Here are a small network's activations along a few directions, averaged over the inputs that share one value of a field.
Related values have similar rows: they may be neighbours, one step apart, or belong to one group.
In the rows, 500 means zero.
Strong random noise was added to every row along 2 fixed directions; ignore it. To show where, here is one row again and again, with new noise each time:
[390 589 479 448 380 538 449 647 373 487 437 527 370 459 600 661]
[360 459 558 607 463 492 471 621 362 478 598 542 546 503 786 527]
[414 452 531 194 299 576 472 136 639 452 314 578 415 441 230 491]
[399 534 500 348 348 553 458 443 479 473 389 547 389 452 453 592]


Values of G:
g7: [536 422 457 958 625 388 465 843 320 589 760 476 690 556 684 511]
g9: [565 527 466 433 403 566 571 450 608 594 435 496 285 448  61 463]
g10: [423 541 572 446 374 530 466 386 550 487 510 573 579 537 499 533]
g13: [498 597 417 576 366 566 388 601 437 589 460 511 325 522 607 545]
g2: [585 322 501 553 405 479 392 226 648 507 760 565 657 615 458 171]
g5: [612 563 463 703 725 408 697 679 415 573 584 432 564 393 567 464]
g14: [567 804 259 344 355 574 414 581 520 595 250 476  42 479  77 726]
g3: [495 411 575 585 775 471 631 597 445 457 567 459 656 451 658 587]
g6: [527 441 518 437 624 426 553 643 516 482 502 522 583 428 683 560]
g12: [491 535 494 371 524 487 503 441 552 395 426 462 597 520 617 481]
g4: [579 394 520 707 698 384 567 559 467 512 578 396 630 522 507 331]
g8: [643 597 428 618 620 481 536 860 415 412 385 390 518 447 606 765]
g1: [450 480 613 424 579 488 442 438 438 404 607 478 555 589 652 476]
g11: [459 629 513 471 480 577 474 583 454 569 475 485 394 626 616 461]
The values of G form a ring.
Q: Going along G from g3 by way of its neighbour g8, in what order are g9, g13, g14, g6 met?
A: g9, g14, g13, g6
Q: List every value one step from g1, in the order listed.
A: g10, g12
Q: List every value one step from g4, in the order listed.
A: g7, g5

Values of E:
e4: [585 283 536 404 536 475 560 226 692 438 424 449 664 446 267 351]
e13: [543 581 438 575 482 537 544 535 508 599 449 431 497 505 350 484]
e2: [435 466 636 471 466 516 508 249 600 459 508 556 644 595 617 394]
e7: [394 454 557 656 512 507 426 539 398 512 692 511 506 617 839 398]
e8: [441 479 608 396 528 464 534 491 476 422 527 549 608 484 596 499]
e6: [581 293 484 601 653 400 555 387 646 535 583 532 679 438 494 381]
e14: [583 547 428 423 409 593 469 397 579 610 383 511 337 494 217 469]
e10: [584 674 355 328 423 538 536 605 567 602 298 435 222 392 120 696]
e12: [482 633 388 559 406 553 396 713 367 510 521 485 313 565 495 602]
e1: [456 638 482 350 428 555 461 558 420 439 382 479 426 483 504 743]
e3: [393 407 588 657 526 468 467 445 445 535 697 569 724 574 870 326]
e11: [476 406 584 718 689 376 568 699 344 416 626 486 658 454 783 492]
e5: [498 582 422 535 402 480 421 584 416 523 559 474 345 537 394 499]
e9: [523 504 532 495 615 498 562 679 468 401 487 530 482 449 666 616]
The values of E form a ring.
Q: How many steps from neighbour to neighbour lead from e2 to e10, at the fewest?
A: 7
Q: Going along E from e12 by way of its neighbour e5, in what order are e13, e7, e6, e1 met?
A: e13, e6, e1, e7
Q: List every value one step from e9, in the order listed.
A: e8, e11
